Each row below holds a small network's activations on one input, seen along a few directions.
In each table, some parts of the input vary, and every possible input appears once, in random order.
A made-up example of a description, with smaller parts first: line(6) and (point or line(9) or (values(2) and ring(5))).
Shared parts are said once, and a part with two or three values counts as separate values.

Other details of the inputs shift rows strongly along three fixed directions, in all tables alike. That doesn't count.

A family of inputs:
r1: [-2.97  2.27 -0.02  3.01 -0.47 -0.10  2.04  0.85 -1.40 -2.52  0.57 -3.18
 -1.62]
r2: [-0.25  2.19  2.82  0.22  3.70  0.72  0.61 -0.20 -1.50  0.15 -0.40 -1.11
 -1.58]
r3: [-0.06  0.98  0.52 -0.07 -4.36  1.89 -4.71  0.07 -1.33  2.68 -3.39  1.77
  1.50]
r4: [ 5.60  0.06 -3.79 -0.85 -0.50  0.12  4.35 -2.47  0.87 -2.17  3.45  0.56
 -0.06]
r5: [ 5.88  0.43 -4.07 -0.33  0.75 -0.33  4.06 -2.25  0.49 -0.71  3.62 -0.11
 -0.68]
r6: [-2.85  1.34  1.05 -1.79  1.96  0.77 -1.42 -1.72 -0.35  0.06  0.26 -0.38
 -1.35]
r7: [-0.78 -6.92  5.01 -2.38 -3.94 -6.41  0.09  2.79  8.20  1.56  0.41 -1.67
 -0.61]
r8: [-4.62  2.08 -1.90  1.63 -0.40 -1.01 -0.38  0.02  0.01 -2.43  0.05 -2.15
 -2.37]
r9: [-0.85 -5.59  4.42 -1.92 -2.15 -6.92  0.50  1.83  8.59  4.32 -0.10 -2.58
 -0.48]
r10: [ 0.88 -0.63  0.60  1.38 -4.02  1.93 -1.82  4.33 -2.41  1.51 -2.47  2.08
  3.35]
r11: [-1.34  0.53  0.99  1.06  4.48  0.99  1.68  1.69 -0.46  0.51 -0.36 -0.53
 -0.05]
r12: [-2.55 -0.89 -0.70 -0.28  1.47 -0.55 -0.82 -2.40 -0.66 -2.60 -0.22 -0.52
  1.11]
r13: [-1.47  1.33  2.86 -1.35  0.90  1.55  1.62 -0.87 -1.66 -1.48 -0.25 -0.54
 -0.11]
r14: [-0.87 -0.98  1.26  0.72  0.93 -0.65  1.18 -0.37 -2.83 -3.99  0.72 -0.49
  1.43]
r15: [ 0.88  2.19  0.54  1.53 -1.63  0.81 -5.57  0.60 -1.21  4.34 -3.16  1.67
  0.22]
r16: [-0.78 -0.58 -1.33  0.58 -3.45  2.23 -4.07  2.24 -0.21  2.79 -3.39  1.86
  3.10]
r17: [ 1.66  0.83  2.29  0.81 -4.92  1.72 -2.18  2.06 -3.67  1.55 -2.83  2.09
  1.53]
r18: [ 4.06 -1.54 -5.15 -1.72 -1.13 -0.40  1.50 -2.45  1.40 -3.06  3.52  1.99
 -1.79]
r19: [-1.80  0.18 -0.57  1.64  3.96 -1.52 -1.59 -2.06 -0.51 -0.76  0.18 -0.41
 -0.17]
r20: [ 7.26  0.33 -4.43 -0.04 -5.47  2.72  1.33  2.19  1.19  3.44  0.06  3.20
  1.85]
r21: [-1.07  1.77  2.59 -0.98  2.19  1.08  1.18 -0.59 -1.93 -0.11 -0.01 -1.35
 -0.69]
r22: [-2.08  0.12  0.79 -0.15  2.99  1.39  2.09  1.39 -0.80  0.17  0.19 -0.92
  0.93]
r23: [ 0.09  0.77  0.92  2.31  4.20 -1.26  0.88 -0.83 -1.92 -1.09 -0.14 -1.44
  0.63]
r24: [ 3.41  0.36 -5.35 -1.24  2.16  1.02  1.92 -0.56  3.89  1.45  3.09  2.34
 -2.98]
r25: [-2.99 -0.21  1.56 -2.10  0.13  1.26 -1.37 -0.98 -0.86 -2.50  0.34  0.80
 -1.72]
r26: [-2.39 -0.42 -0.91  0.31  2.62 -1.06 -1.13 -2.29 -0.93 -1.10  0.27 -1.00
  0.61]
Description of these inputs: values(2) and (point or (values(3) and line(4))).
The inputs of r6 and r21 match in every part but the values(2) part. If r12 is changed in the same way as r6 into r21, which row does it become?
> r4
Which other rows does r25 become when the values(3) part takes its other values? List them by row number.
> r7, r18
Which other rows does r16 become when the values(2) part takes its other values? List them by row number.
> r20

A family of inputs:
r27: [ 0.97 -0.27  1.53  0.61 -0.84  0.11 -0.64  2.82  0.12  2.93 -1.93  0.66
  1.28]
r28: [-5.38 -2.58  6.83 -0.83  4.79 -2.52  1.30  1.42  1.54 -0.86 -0.37 -2.50
  0.76]
r29: [ 6.39 -0.89 -3.19 -1.90 -1.41 -1.29  4.07 -0.31  5.48  2.54  2.91  0.55
 -1.95]
r30: [ 1.67 -0.35  2.32  0.06 -0.90  0.15 -1.42  1.67 -0.27  2.61 -1.85  0.76
  1.23]
r31: [ 0.35  0.82  0.69  1.63 -1.63 -0.91 -1.95  1.10  0.02  3.18 -1.53 -0.76
 -0.23]
r32: [ 0.19 -0.97  0.52  0.87 -3.01 -0.33 -0.33  1.58 -0.24  1.15 -1.83 -0.14
  2.27]
r33: [-2.76 -1.10 -0.51 -2.30 -2.50  0.98 -5.14  0.89  3.06  3.11 -1.63  2.51
 -0.58]
r34: [-7.57  2.02  3.07 -0.64  5.91  3.22  2.30 -0.23 -4.19 -6.28  1.02 -1.85
 -1.20]
r35: [ 0.64 -1.00  0.06  1.30 -0.50 -1.13 -2.01  1.18  0.13  2.98 -1.44  0.18
  1.89]
r36: [-0.90  4.71 -4.26  2.52  2.70  4.35 -1.96 -1.01 -4.39 -0.79 -0.60  1.20
 -0.74]
r37: [-7.22  1.04  0.32  0.77  9.15  1.36  0.25 -1.94 -2.80 -4.60  0.71 -1.45
  0.12]
r38: [ 0.61  0.10  0.68  1.53 -3.26 -2.05 -2.38 -0.39 -0.68  0.35 -1.68 -0.04
  0.63]
r39: [-6.00 -3.04  6.61 -0.76  2.52 -2.56  2.16  1.69  0.79 -2.77 -0.36 -2.90
  0.53]
r40: [-1.10  1.92 -4.53  1.24  1.58  4.46 -1.04 -0.50 -5.45 -2.59  0.24  1.95
  2.06]
r41: [ 6.83  0.04 -1.87 -2.34 -2.18 -1.39  3.41 -1.93  4.83  2.50  3.00  0.59
 -3.10]
r42: [ 0.45 -0.37 -0.51  2.26 -0.52 -1.65 -2.13  1.05  0.62  2.65 -2.14 -0.07
  1.02]
r43: [-0.03 -4.41  3.07 -3.55  2.42 -3.55  6.74 -0.61  5.75 -3.56  4.97 -1.92
 -2.39]
r44: [ 0.82 -1.07  0.18  1.55 -2.62 -1.84 -2.44 -0.01 -0.44  0.17 -1.69  0.01
  1.66]
r45: [-1.27  2.58 -5.11  2.16  1.56  3.93 -1.16 -0.60 -4.96 -2.94 -0.47  1.70
  1.20]
r46: [ 6.92 -1.40 -3.01 -1.96 -1.29 -2.21  2.44 -1.53  4.75  2.16  3.39  0.54
 -2.55]
r47: [ 1.14 -0.19  2.74  0.07 -3.56 -0.07 -0.81  1.22 -1.26  0.80 -1.53  0.69
  0.67]
r48: [ 0.16  0.34  0.17  2.30 -3.33 -1.68 -1.94  0.77 -0.15  0.53 -1.59 -0.66
  0.34]
r49: [-0.61  3.13 -3.73  0.77  3.37  5.42 -0.70 -0.36 -4.34 -0.46 -0.54  2.03
  2.06]
r50: [-1.46  1.46 -1.58 -3.28  7.41  0.48  5.23 -4.63  1.13 -4.65  5.93 -1.33
 -5.24]
r51: [ 0.38 -0.51 -0.10  1.37 -0.79 -1.14 -1.69  1.52  0.12  3.13 -1.77 -0.20
  1.14]
r52: [ 0.23  0.51  1.25  0.96 -3.78 -0.21 -0.66  1.32 -0.31  1.11 -1.64 -0.73
  0.97]
r53: [-2.90 -2.11 -0.73 -2.49 -4.42  0.99 -4.69  0.95  2.37  0.90 -1.73  2.20
 -0.19]
r54: [ 0.57 -0.05  1.09  0.63 -3.51 -1.55 -1.96  0.09 -1.16  0.85 -1.29 -0.17
  0.75]
r55: [ 0.88 -1.00  1.30  0.27 -3.07 -0.33 -1.12  0.48 -0.62  0.79 -1.77 -0.05
  2.24]
r56: [ 1.32 -1.36  2.24  0.10 -2.93  0.16 -0.86  1.59 -1.02  0.59 -1.57  0.73
  1.71]
r57: [-5.73 -2.96  5.65 -0.75  2.40 -3.99  0.24 -0.56  0.50 -2.95 -0.04 -3.63
  0.54]
r58: [ 0.08 -1.23 -0.19  1.29 -2.81 -1.30 -1.21  1.55 -0.58  1.04 -1.40 -0.21
  1.79]
r59: [-1.31  3.94 -3.94  1.42  0.53  4.61 -1.10 -0.40 -5.59 -2.46  0.09  1.01
  0.07]
r60: [ 0.89  0.63  0.80  1.79 -1.31 -1.77 -2.78 -0.56 -0.04  2.54 -2.00  0.02
 -0.10]
r61: [ 1.42  0.63  2.82  0.15 -1.57  0.04 -1.29  1.19 -0.56  2.87 -1.86  0.67
  0.08]
r62: [ 0.45 -2.74  2.84 -3.86  3.83 -4.02  5.52 -2.44  6.54 -1.43  4.18 -2.92
 -3.18]
r63: [-5.98 -1.64  7.09 -1.20  1.63 -3.36  1.16 -0.85  0.65 -2.67 -0.55 -3.72
  0.01]
r64: [ 6.41  0.42 -2.42 -1.65 -2.26 -1.08  3.81 -0.70  5.36  2.62  3.07 -0.03
 -3.30]
r65: [ 5.47  3.92 -5.97 -1.93  2.01  5.03  4.44 -1.14  0.10 -1.11  4.61  2.49
 -4.16]
r66: [-0.97  2.19 -3.82  0.82  1.38  5.44 -0.17 -0.45 -5.11 -2.50 -0.22  2.03
  2.57]
r67: [ 1.14 -0.39  0.30  1.67 -0.60 -1.66 -2.91 -0.07  0.23  2.28 -2.03  0.05
  1.01]
r68: [ 4.83  1.29 -8.69 -0.67  1.41  2.86  3.41 -2.86  0.07 -3.72  4.90  2.72
 -1.68]
Describe the family of inputs behind these rows.
> values(2) and (point or (line(4) and ring(5)))
The inputs of r65 and r34 match in every part but the values(2) part. If r41 is changed in the same way as r65 into r34, which row does it become?
> r63
The inputs of r67 and r44 match in every part but the values(2) part. If r61 is changed in the same way as r67 into r44, which row does it become?
> r47
A walk changes only the ring(5) part. It starts at r52 and steps to r32. List the rest of the walk in order.
> r66, r55, r63
A walk changes only the ring(5) part. It starts at r46 and steps to r35. List the rest of the walk in order.
> r51, r31, r50

A family of inputs:
r69: [ 0.19  0.10 -1.33 -0.63  2.10 -0.40  1.89 -2.00  0.02 -2.37  2.27 -0.54
 -1.15]
r70: [ 2.65 -3.47  2.88 -1.32 -2.66 -3.95  2.05  0.84  4.65  1.33  0.82 -0.73
  0.03]
r71: [ 0.02  0.76 -1.26 -0.40  1.74 -0.28  1.98 -1.96  0.18 -2.60  2.01 -0.84
 -1.67]
r72: [ 0.15  0.63 -0.23 -1.51  1.25  0.97  2.66 -1.18  0.02 -2.64  2.15 -0.33
 -1.83]
r73: [ 6.51  0.18 -2.19  0.99 -7.07  0.58 -1.05  1.94  0.28  3.95 -1.17  2.35
  0.76]
r74: [-2.95 -1.96  6.75  1.34 -0.76 -4.14 -2.78  1.85  0.53  3.17 -3.66 -2.27
  2.00]
r75: [-0.11 -0.06 -1.86 -0.19  2.20 -0.05  2.50 -0.90  0.54 -2.32  2.19 -0.73
 -0.73]
r76: [-5.07 -3.00  4.45  0.78 -2.12 -3.93 -4.90  1.59  1.69  1.77 -3.61 -1.41
  1.52]
r77: [-0.18  0.65 -1.43 -0.13  1.73 -0.22  2.22 -1.51  0.29 -2.40  2.28 -0.74
 -1.51]
r78: [ 2.40 -2.10  2.83 -0.53 -1.90 -4.54  1.76  0.63  5.01  2.86  0.69 -1.66
 -1.59]
r79: [ 0.33  0.11 -0.29 -1.73  1.62  0.91  2.51 -1.21 -0.08 -2.49  2.37 -0.07
 -1.19]
r80: [ 0.51  0.07 -0.67 -1.03  3.52  0.42  2.42 -1.15  0.84 -1.01  1.91 -0.08
 -1.17]
r81: [-5.29  1.84  3.38  1.31  3.43  1.00 -1.96  0.17 -3.63 -0.81 -2.44 -1.48
  0.91]
r82: [ 0.00 -0.08 -0.79 -1.33  1.72  1.06  3.16 -0.05  0.36 -2.34  2.26 -0.09
 -0.84]
r83: [-7.06  0.69  2.07  0.02  3.34  1.81 -3.84  0.19 -1.84 -0.54 -2.30 -0.38
  0.71]
r84: [ 2.33  2.60 -6.73 -0.94 -2.56  5.99 -2.34 -0.33 -2.48  0.50 -0.06  4.55
  0.14]
r85: [-1.37  2.91 -2.83  3.89 -0.38  4.77 -5.12  0.90 -7.88  0.49 -4.36  2.46
  4.46]
r86: [ 6.93  0.15 -2.75  1.41 -5.19  0.01 -1.16  2.21  1.52  5.46 -1.36  2.00
  1.18]
Describe the family of inputs behind these rows.
> values(3) and (point or ring(5))
The inputs of r85 and r80 match in every part but the values(3) part. If r76 is changed in the same way as r85 into r80, which row does it become?
> r83
Which other rows does r73 become when the values(3) part takes its other values? List them by row number.
> r77, r78
Which other rows does r71 become when the values(3) part takes its other values? List them by row number.
> r72, r81
